These are the activations of a small neural network, seen along a few directions. Each row is one input.
Each table varies a few parts of the input and shows all the possible inputs, shuffled.
Descriptions start from the smaller parts, as in this example, which fits no table here: values(2) and (point or line(9) or (line(6) and ring(8))).
Shared parts are said once, and a part with two or three values counts as separate values.

Rows:
x1: [-31.8  15.3  -3.0  12.7  -2.7  10.7  14.5   1.3  20.3 -33.1 -16.4 -22.6]
x2: [ 13.5 -24.2 -24.7 -22.9  11.6 -18.9 -17.7  -5.6 -23.2  21.9   1.5   1.3]
x3: [-26.0  -2.7  33.2  31.4   9.7  -3.5  16.8   9.9   8.2 -23.2 -10.2 -22.0]
x4: [  8.3 -17.6 -14.7 -43.9  -4.0  -3.0  -4.4  -0.3 -30.7   0.5  20.7  20.6]
x5: [ 15.4  10.5 -31.6  -4.0  -0.8 -21.3 -28.8   2.5 -19.1   3.8 -25.5 -16.3]
x6: [ 29.2  11.6  14.6  -4.4  -7.6 -24.1 -11.3  18.0 -28.1 -20.3 -18.5 -15.2]
x7: [  4.2   1.2 -41.8 -29.2   5.0  -5.8 -25.5  -5.0 -12.6   6.0 -14.2   7.0]
x8: [ 13.2  21.9 -14.8 -15.6 -15.6  -8.2 -23.5  14.3 -17.0 -22.4 -31.4  -0.9]
x9: [-28.5  -8.0  32.2   4.3  -2.7  10.0  27.9  18.3   9.0 -25.2  10.6  -3.2]
x10: [-34.2   0.2 -16.2  27.8   3.8  -3.1   4.3  -9.4  17.2  -0.9 -20.4 -32.9]
x11: [ 32.3  51.6  24.2  69.1 -11.7  29.7  11.1 -35.7  78.7  41.1  28.0  50.2]
x12: [ 87.0  67.1  17.8  16.5  -6.0  11.1 -30.2 -35.1  -1.7  52.5  14.3  44.3]
x13: [ 18.0   7.1  18.1 -29.2  -6.0 -12.8  -4.5  24.6 -30.5 -22.1  10.2   7.4]
x14: [-22.6 -31.8  31.0   8.3   3.2   1.9  24.5  14.2   9.7   2.6  23.7  -8.8]
x15: [ 20.6 -19.0  17.2 -22.6   0.3 -16.9  -5.5  18.8 -36.1  10.7  15.9   7.0]
x16: [-30.1 -35.5  -8.8   4.7  13.2   7.2  18.7 -15.2  21.4  13.9   1.3 -16.3]
x17: [-28.7 -34.5  -3.0  -6.6   2.8  26.2  26.3  -3.3   8.9  -8.2  21.8   5.8]
x18: [-39.7 -13.3 -29.5   3.4   7.5  20.7   7.2 -12.3  25.6   2.3 -11.7  -5.4]
Question: Changing only one part turns x11 into x12. The same change can be made to x18. Which row results?
Answer: x7
Question: What do these inputs look like to the network?
Answer: values(2) and (point or ring(8))
Question: Change only the values(2) part in x14. List by row number the other rows that result.
Answer: x15
Question: Change only the values(2) part in x6. List by row number the other rows that result.
Answer: x3

Rows:
x19: [-11.4 -12.9  58.8   9.0   4.5   8.5  37.5  22.9  -2.1 -24.7  22.5 -16.0]
x20: [ 79.2  34.8   0.8   3.0 -14.9  11.8 -25.4 -26.0  12.2  38.4  17.9  37.6]
x21: [ 12.9  36.8  30.7  55.3 -17.0  20.9  26.6  -6.3  31.5  -1.8   0.0   3.5]
x22: [-36.8 -48.9  46.3  -8.5   4.1  -1.3  26.0  32.4  -2.0 -49.4  -7.2 -32.7]
x23: [-44.7   0.8 -20.3  47.4   3.6  22.5   6.7 -21.4  73.9  -0.8 -17.4   2.8]
x24: [-49.0 -22.8  -5.3  21.8  -2.1  -3.6  -3.7  15.2  -4.0 -47.0 -32.7 -54.9]
x25: [-10.3  -2.0  58.8  50.0   8.2  15.7  40.4   5.8  25.1 -17.9   9.7  -2.2]
x26: [  2.0 -11.7 -37.5 -26.1   6.6 -32.9 -27.2   4.9 -28.6  19.3 -39.3 -30.4]
x27: [-40.8 -16.2  35.0  33.8  -7.7  24.4  38.3  -8.5  47.7  20.7  35.7   5.1]
x28: [ -1.5  17.1  -6.7  -5.6  -6.4 -34.6 -32.8  21.2 -34.8 -21.7 -41.4 -42.9]
x29: [-66.0 -39.8 -31.1  -1.9  -6.0   4.2   9.7 -11.2  16.7 -14.1 -38.0 -45.9]
x30: [-57.8 -59.7  18.6 -28.1   3.4   4.1  37.8  14.2  15.7 -26.8   3.1 -19.1]
x31: [-29.3  31.0 -19.6  36.7  -2.0   5.5 -11.3  -4.2   7.9 -25.5 -38.5 -28.1]
x32: [  4.8   7.4 -74.7 -10.7  12.6   4.8 -28.4 -41.9   0.6  30.5 -14.9  10.2]
x33: [-12.4 -35.5 -50.0 -57.5  17.1  -5.4 -15.8  -9.4 -44.2   7.3   9.1   8.1]
x34: [-17.9 -60.8  -8.0 -44.2  20.2  -3.7  15.4   7.2 -21.5  10.7  22.5   5.6]
x35: [ 17.4 -13.2 -26.4 -61.9   2.1 -29.7 -34.4  17.6 -57.5   0.2  -9.3  10.5]
x36: [ -8.8  19.1   1.7  34.6 -20.0  38.9  34.9 -23.5  52.4  24.9  13.2  19.6]
x37: [-43.9   8.6 -45.5  14.4   0.9  19.5   2.2 -27.1  22.7   4.7 -39.2 -17.9]
x38: [  4.5   2.7 -43.8  24.1  25.6  19.0 -13.9 -39.2  43.7  35.0  -0.2  20.6]
x39: [ 35.7  36.7 -21.2  17.5   9.1  -4.4 -21.5 -15.6  23.4  31.5 -22.0  14.3]
x40: [ 35.3  36.1 -53.1 -15.4  -0.3 -26.0 -46.2 -17.9 -10.5  20.3 -28.3   8.2]
x41: [ 73.3  70.4  30.3  22.7 -30.4   2.0 -24.6  -6.8   5.6  -2.9   7.8  25.9]
x42: [-16.6  21.7   8.9  65.8   2.4  12.7   6.0  -6.3  40.4 -20.9 -36.7 -15.9]
x43: [-38.3 -15.7   3.8 -11.0   5.2  -1.4   8.0  26.5 -27.9 -49.6 -14.6 -35.0]
x44: [  4.7  -6.2  39.2 -28.2  -6.5 -31.2   9.8  38.0 -49.3 -37.6   0.3   4.2]
x45: [-53.2 -33.6 -22.1 -39.7   8.7   6.3  19.5   3.8  -2.9 -27.1  -5.1 -28.7]
x46: [ 40.3  20.7  61.5 -20.8 -18.5 -14.8  -2.7  32.1 -36.7 -12.2  26.1  21.9]
x47: [-21.4 -38.9 -69.4 -19.4  10.9 -10.8 -10.4 -14.3 -16.0  14.0 -11.3 -25.3]
x48: [ 31.8  65.9   4.3  41.3 -15.1 -21.7 -22.1  -1.4  18.2  -9.3 -18.8   1.5]
x49: [ 11.9 -16.8   6.0  12.9  18.8  28.0  26.4 -25.6  13.2  36.3  47.7  37.8]
x50: [ 20.3  12.5  -1.4 -43.0 -14.8 -25.4 -29.8  52.4 -51.8 -44.6 -16.7   4.8]
x51: [ 27.3  37.7  64.8  23.2 -16.8  -9.8  -0.6  21.4   3.3   8.1  31.6  18.3]
x52: [32.4  8.1 31.4  6.8 -0.6 -4.3  3.4  4.9  9.5 46.4 43.3 30.2]
x53: [ 30.7  70.3 -24.7   9.4 -14.7 -33.4 -47.3   0.5 -18.9 -23.9 -32.0  -1.6]
x54: [ 49.1 -10.4  28.5 -38.2  -3.8 -13.7  -1.5  12.6 -29.0  24.8  39.3  34.7]
x55: [-31.4 -25.7  29.5 -10.6   4.5  16.9  48.1   4.9  17.9  -0.7  37.8  -1.5]
x56: [ 21.7 -34.0   5.1 -32.4  12.8  11.4  14.2 -12.9 -16.2  30.6  60.8  30.3]
x57: [ 47.3   7.0 -21.0  11.0   1.0  43.0 -11.3 -49.1  20.7  49.0  34.1  37.9]
x58: [  8.8 -40.6  17.7 -37.7  15.2 -12.0   0.3  30.2 -48.5   5.6   0.7   4.6]
Question: What do these inputs look like to the network?
Answer: ring(5) and ring(8)
Question: Changing only the ring(8) part turns x38 into x33. The same change can be made to x48. Which row results?
Answer: x50
Question: Changing only the ring(8) part turns x34 into x49. The same change can be made to x44. Which row results?
Answer: x51

Rows:
x59: [43.1 28.9 37.3 18.0  3.7  0.6  3.5 -8.0 14.8 19.2 32.2 36.2]
x60: [-39.0 -19.2  24.9   5.8  -4.9  -4.3  16.0  28.0 -16.3 -38.1 -25.5 -45.9]
x61: [-44.0 -22.9 -33.0   6.6  -8.5  -3.8   8.9  -0.5   9.4 -30.0 -28.1 -47.7]
x62: [ 42.7  55.1  31.6  29.9 -10.1   0.8 -16.2   2.8  18.8   5.4  -2.8  28.5]
x63: [-44.5 -37.9  23.0  -8.2   1.3   2.9  28.6  24.7 -18.9 -29.8  11.8 -23.6]
x64: [ 36.2  17.2  20.9   1.7   6.5   1.7  10.3 -24.5  21.6  39.9  35.9  46.3]
x65: [ 29.6  54.9 -16.9  31.8 -12.0   6.1 -24.6 -22.9  26.9  21.4  -5.2  20.4]
x66: [ 36.5 -10.8 -33.7 -75.9  -1.5 -40.5 -47.4  27.8 -82.5 -10.7 -18.1  -3.5]
x67: [-43.3 -53.5   1.3 -24.2   5.7  10.9  28.9  15.6  -7.4 -11.7  19.9 -10.1]
x68: [ 29.7  29.9 -19.5  20.8   4.1  18.8 -16.4 -42.8  22.3  38.7  -1.1  25.7]
x69: [-47.0 -41.8 -35.7  -6.2  15.7   6.8   8.5  -0.1  11.4  -4.2 -19.0 -26.3]
Question: What do these inputs look like to the network?
Answer: point or (values(2) and ring(5))

Rows:
x70: [ 60.7  28.8  40.0  26.1 -11.1   0.6  -1.0 -12.8  24.8  33.1  20.8  33.5]
x71: [-59.6 -43.1 -45.1 -15.6  17.1  -2.8  14.0  -4.9  12.6 -16.6 -35.1 -40.2]
x72: [-57.1 -32.4   1.4  -6.3  10.4  -5.9  18.0  34.8  -9.3 -55.7 -14.3 -37.4]
x73: [ 23.1  38.8 -24.8  37.1   0.4  37.2 -14.6 -52.3  39.5  39.4  -3.4  22.6]
x74: [ 47.4  54.3  27.7  33.5 -23.5   7.8  -1.2 -17.5  45.1   8.1   0.0  27.7]
x75: [ 62.7  23.6 -42.1 -64.2  -2.3 -40.3 -68.9  15.3 -79.5   4.8 -25.4   7.2]
x76: [-50.0 -55.0   8.3 -11.7  14.3 -15.0  21.4  31.0 -32.7 -37.5  11.6 -28.1]
x77: [-38.3 -53.0  17.1 -47.0  -6.2  -9.2  40.9  22.2 -23.0 -30.9  24.6 -13.4]
x78: [-62.6 -35.8 -21.6   0.4  11.5  -8.0   9.5  19.3  -7.3 -22.4 -23.2 -46.1]
x79: [50.6 22.3 41.2  0.4 -5.4 18.1 -2.8 -6.9  1.6 42.1 38.2 58.6]
x80: [ 23.0  51.5  -2.1  47.5  -5.2  17.4 -15.2 -28.3  28.3  35.7   6.4  15.7]
Question: What do these inputs look like to the network?
Answer: point or (values(2) and line(5))
Question: Change only the line(5) part in x77. List by row number the other rows that result.
Answer: x71, x72, x76, x78

Rows:
x81: [-58.8 -13.9 -41.6  16.8   9.0  23.2  13.2  -5.8  32.7  -4.0 -16.9 -14.4]
x82: [-38.2  -3.7  30.9  25.7   1.7  -1.8  22.4  10.9   5.3 -23.7  -3.9 -33.4]
x83: [ 17.1  -0.3  -1.6 -17.5  -9.7 -29.4 -17.4  24.1 -39.0 -21.9 -10.8 -22.4]
x84: [  4.1  -0.4 -33.6 -23.4   3.7 -25.2 -26.3   3.0 -23.6 -15.0 -32.5 -21.9]
x85: [-28.0 -24.0  38.4  12.0   5.7  19.1  30.1  19.2   8.6 -18.0  10.6   4.3]
x86: [-17.0 -39.5  29.0  -3.0   5.1  16.7  43.5  -7.9  12.0  -2.3  39.1   4.9]
x87: [-12.5  -5.8 -61.7 -24.5  12.9 -13.2 -30.2   7.6 -15.1  -0.8 -28.7  -3.3]
x88: [ 19.1 -24.9   8.1 -51.1  -4.7 -17.4   3.0   5.8 -37.2  11.1  28.7  14.6]
x89: [ 22.4 -21.6  15.6 -34.5  -2.3 -19.5  -7.9  18.3 -40.4   0.8   5.2   0.8]
x90: [ 48.2  63.2  21.0  69.6 -13.5  26.3   3.8 -30.8  78.4  46.1  25.0  47.5]
x91: [ 89.4  78.9   3.9  12.3 -10.1  10.0 -50.1 -33.6  -9.3  46.5   7.3  54.8]
x92: [-45.7  -7.9  -8.4  17.5   2.1  11.2  16.0 -10.7  27.6 -18.7 -23.1 -31.5]
Question: Changing only one part turns x86 into x88. The same change can be made to x82. Which row results?
Answer: x83
Question: What do these inputs look like to the network?
Answer: values(2) and (point or line(5))
Question: Change only the values(2) part in x81. List by row number the other rows that result.
Answer: x87
Question: Change only the values(2) part in x90. List by row number the other rows that result.
Answer: x91
